These are the activations of a small neural network, seen along a few directions. Each row is one input.
In each table, some parts of the input vary, and every possible input appears once, in random order.
A made-up example of a description, with smaller parts first: ring(5) and (point or ring(11) or (values(3) and line(4))).
Shared parts are said once, and a part with two or three values counts as separate values.
In the rows, 128 means zero.

Other details of the inputs vary at random and push rows far along three fixed directions, the same in every table; ignore that.

Rows:
row 1: [127 107  79 117 135  97 217 103 121  75 111]
row 2: [108 138 143  77  90 124 101 158 106 132 159]
row 3: [ 94 128 108  98 146 155 112 190 111 153 152]
row 4: [144 116 122 172 159 142 147 138 117 127 130]
row 5: [149 149 152 121  77  89 121  80 131 130 123]
row 6: [112 126 105 132 172 156 116 148 146 138 108]
row 7: [137 118 128 167 159 145 132 146 124 135 125]
row 8: [135  98 138 177 162 139 152 102 153 109 103]
row 9: [135 120 143 148 136 146 116 142 123 136 130]
row 10: [127 149 153  84  62  95  82 101 135 134 133]
row 11: [123 107 122 154 166 149 146 125 149 130 115]
row 12: [115 137 102 136 146 199 109 152 125 135 131]
row 13: [152 142 145 136  87  76 169  63 139 114 119]
row 14: [119 112 136 160 160 152 157 135 127 128 119]
row 15: [146 134 156 105  80 104 131 105 121 117 135]
row 16: [144 131 154 135  91  87 180  35 148 108  98]
row 17: [141 115 121 172 161 142 143 136 118 124 133]
row 18: [158 118 136 203 157 127 178  85 142 128 108]
row 19: [149 148 148 133  86  88 128  74 129 124 130]
row 20: [134 104 146 171 155 153 155 115 136 121 113]
row 21: [129 115 157 154 137 142 138 115 139 128 119]
row 22: [131 141 103 103 100  83 169  85 126 112 110]
row 23: [133 120 121 162 159 145 144 132 137 142 116]
row 24: [108 134 118 136 167 160 125 156 129 148 117]
row 25: [101 119  76  78 136 122 182 164  94 104 141]
row 26: [122 129 174 135 126 175  23 178 142 180 151]
row 27: [129  97 125 161 162 149 138 129 139 112 116]
row 28: [106 132  77  86 133 111 150 168 105 117 139]
row 29: [155 127 195 190 130 155  72 124 136 156 140]
row 30: [140 140 146 102  91 113  98 138 107 128 162]
row 31: [155 114 196 185 126 155  72  79 168 151 102]
row 32: [127 123 103 111 143 148 111 191  99 136 152]
row 33: [116 109 138 140 159 167  95 166 136 141 133]
row 34: [126 120 178 139 125 178  29 181 129 163 153]
row 35: [131 172 138  93  87 102  78 137 121 147 146]
row 36: [106 109  58  73 140 110 173 157 109  86 134]
row 37: [101 118  82  79 135 121 145 165 112 106 142]
row 38: [149 117 151 135  97  92 207  49 137  86 105]
row 39: [132 170 157  87  71  97  82 106 138 142 125]
row 40: [149 169 169 115  71  88  97  83 141 136 121]
row 41: [115 161 127  74  85  97  90 120 138 130 126]
row 42: [ 94 123  53  65 139 103 153 160 121 105 139]
row 43: [137 149 164 110  86 113  76 142 115 145 160]
row 44: [108 131  93 109 157 138 106 149 142 130 113]
row 45: [129 136 107 100 106  98 145 137 106 111 143]
row 46: [116 112 104 134 166 158 119 146 136 140 116]
row 47: [146 100 146 203 159 132 181  76 155 106  89]
row 48: [127 158 171  96  80 108  95  94 146 139 123]
row 49: [130 144 124 158 163 156  85 159 127 156 130]
row 50: [133 130 114 148 144 127 135 134 122 136 140]
row 51: [119 118 129 153 159 159 138 134 126 147 115]
row 52: [104 111  64  72 140 115 177 158 108  92 136]
row 53: [117 141  66  96 135 108 144 157 100 128 142]
row 54: [159 110 134 186 157 142 166 113 124 121 119]
row 55: [114 144 144  73  81 106 109 126 129 136 150]
Each input here is: point or (line(6) and line(9)).
Which other rows does row 11 become when the line(6) part takes its other values? List them by row number. -> row 6, row 33, row 37, row 46, row 52
Which other rows does row 29 become when the line(9) part takes its other values? List them by row number. -> row 7, row 8, row 14, row 21, row 28, row 33, row 43, row 47

Rows:
row 56: [142 104 111 175 170 138 151 137 128 120 128]
row 57: [131 126 151 115 104 118 123 119 130 122 131]
row 58: [124 133 142 115 108 117 113 111 141 122 125]
row 59: [115 120 126 124 143 147 105 152 129 143 132]
row 60: [137 138 148 118 103 121 126 117 124 124 139]
row 61: [108 123  80 119 159 122 177 140 126 117 119]
row 62: [108 137  88  95 131 115 138 168 103 125 143]
row 63: [145 124 131 166 131 120 167  94 127 116 117]
row 64: [128 138 145 112 106 117 123 116 138 131 127]
row 65: [130 108 128 174 173 157 129 127 143 127 106]
row 66: [144 137 144 126 103 118 119 114 120 131 138]
row 67: [139 126 125 154 135 116 178  97 125 104 119]
row 68: [146 125 126 162 135 118 168  94 126 117 119]
row 69: [131 133 144 121  99 120 125 116 127 126 140]
row 70: [139 111 139 158 133 123 167  97 134 106 118]
row 71: [112 136  88  97 127 117 138 167 100 119 150]
row 72: [130 110 134 176 170 167 125 120 147 137 106]
row 73: [121 118 132 127 142 154 101 152 131 144 128]
row 74: [135 140 149 119 106 118 123 117 124 127 131]
row 75: [118 134  93 100 127 123 135 166 102 120 146]
row 76: [137 131 143 127 112 103 110 115 138 130 134]
row 77: [129 142 143 111 108 117 125 114 134 131 128]
row 78: [130 125 149 152 142 170  81 141 145 155 122]
row 79: [116 126 112 108 132 141 121 159 119 139 138]
row 80: [129 126 148 116 105 110 122 119 124 120 135]
row 81: [127 133 112 137 137 106 180  97 132 109 109]
row 82: [137 140 142 115 101 117 127 120 119 119 139]
row 83: [131 143 142 116 109 122 115 110 139 129 125]
row 84: [128 118 125 144 138 119 174  88 140 114 106]
row 85: [129 146 140 120 110 117 114 109 135 126 125]
row 86: [105 126  57 102 160 110 202 146 108 103 127]
row 87: [124 136 145 118 105 119 120 111 138 137 128]
row 88: [130 127 147 111 103 121 125 114 127 127 132]
row 89: [107 132  99  96 133 124 135 162 114 129 143]
row 90: [133 117 130 145 149 138 100 159 126 143 142]
row 91: [131 117 150 153 146 170  79 141 143 150 120]
row 92: [140 138 140 123  99 117 123 118 119 127 137]
row 93: [119 134 101 107 132 130 124 163 108 136 139]
row 94: [116 118 109 105 137 139 121 162 115 131 138]
row 95: [136 138 147 123 103 113 123 120 123 129 131]
row 96: [147 126 141 125 104 107 117 121 127 119 144]
row 97: [115 120 105 105 133 128 127 165 107 117 148]
row 98: [134 124 152 118 105 116 120 119 126 121 131]
row 99: [130 131 140 113 107 116 111 113 136 118 122]
row 100: [127 129 150 114 107 119 118 115 138 126 125]
row 101: [124 125 102 157 165 140 146 133 132 126 110]
row 102: [142 116 152 164 154 155  80 149 142 154 129]
row 103: [126 145 140 115 109 117 116 109 138 129 128]
row 104: [130 146 132 121 106 113 113 109 132 131 125]
row 105: [128 128 143 144 143 160  92 143 143 148 123]
row 106: [131 127 152 119 108 117 115 115 135 124 124]
row 107: [139 115 134 146 148 143  97 159 128 143 139]
row 108: [114 137 108 105 139 135 119 160 118 134 133]
row 109: [134 138 150 117 107 120 125 116 128 130 133]
row 110: [132 145 139 116 108 119 114 111 135 125 123]
row 111: [136 105 143 191 174 172 118 118 151 140 102]
row 112: [136 133 148 119 101 121 126 119 128 124 138]
row 113: [138 144 136 121 108 117 110 107 133 134 123]
row 114: [131 113 130 146 134 114 174  98 135 107 113]
row 115: [127 133 140 111 105 124 113 107 138 126 123]
row 116: [125 129 145 111 104 117 127 114 126 127 135]
row 117: [119 118 106 107 132 139 124 161 111 124 144]
row 118: [154 104 156 221 185 171 101 119 159 147 104]
row 119: [124 144 142 111 109 113 126 114 133 131 131]
row 120: [126 134 119 124 140 141 106 151 121 150 132]
row 121: [132 143 137 120 105 115 114 114 133 127 123]
row 122: [118 109 102 146 169 135 160 137 129 117 113]
row 123: [134 132 142 117  98 122 127 117 126 125 137]
row 124: [121 123  77 131 162 121 177 139 111 121 123]
row 125: [132 134 149 117 104 118 125 118 131 130 131]
row 126: [115 119 104 107 133 135 126 161 110 123 147]
row 127: [113 136  97 105 132 124 127 163 106 136 142]
row 128: [133 132 138 150 142 160  84 144 134 153 123]
row 129: [116 136 107 110 135 130 120 161 117 136 132]
row 130: [139 120 133 156 132 121 172  98 134 111 119]
row 131: [117 119 110 105 131 137 126 163 113 120 144]
row 132: [119 105  94 144 168 136 174 135 122 116 117]
row 133: [139 124 130 154 135 120 177  96 130 109 120]
row 134: [135 130 124 155 135 113 166  92 135 123 107]
row 135: [110 122 120 114 141 139 114 156 128 135 133]
row 136: [119 127 128 124 137 152 104 152 132 149 130]
row 137: [120 121 139 128 141 159  97 150 132 149 129]
row 138: [134 128 121 147 137 110 181  98 127 108 113]
row 139: [133 125 128 153 133 125 154  87 149 120 104]
row 140: [133 142 139 120 105 114 119 113 129 136 125]
row 141: [113 122 108 104 131 138 125 159 110 126 149]
row 142: [124 133 107 112 136 132 120 158 110 141 139]
row 143: [125 141 140 116 108 117 116 111 141 129 126]
row 144: [152 115 170 187 157 173  57 139 153 160 121]
row 145: [110 138 103 108 136 125 122 162 116 136 136]
row 146: [116 115  88 137 161 134 176 137 123 120 119]
row 147: [119 120 115 109 131 145 120 159 112 128 145]
row 148: [135 135 108 140 134 108 161  91 134 117 109]
row 149: [127 131 141 112 107 119 114 112 141 120 123]
row 150: [131 144 135 116 108 108 121 112 127 138 130]
row 151: [137 124 149 119 102 118 122 120 122 115 137]
What is each input in this table made of? -> values(2) and line(4) and (point or line(11))
Changing only the values(2) part turns row 102 into row 76. The same change can be made to row 144. Which row results? -> row 118
Changing only the values(2) part turns row 57 into row 114. The same change can be made to row 66. Which row results? -> row 68
Start at row 106 and move only the line(11) part, one step at a time. The first step leads to row 100. Which rows follow, in order? -> row 73, row 137, row 136, row 64, row 77, row 108, row 129, row 140, row 120
Which other rows agree with row 150 in the values(2) part and the line(4) part? List them by row number. -> row 59, row 61, row 76, row 81, row 84, row 87, row 119, row 122, row 134, row 135, row 145
Start at row 113 and move only the line(11) part, one step at a time. The first step leads to row 128. Which rows follow, in order? -> row 121, row 110, row 83, row 105, row 78, row 115, row 91, row 149, row 99
Which other rows agree with row 65 in the values(2) part and the line(4) part? List them by row number. -> row 58, row 72, row 85, row 101, row 103, row 104, row 111, row 118, row 139, row 143, row 148
Which other rows does row 75 become when the values(2) part takes its other values? List them by row number. -> row 71
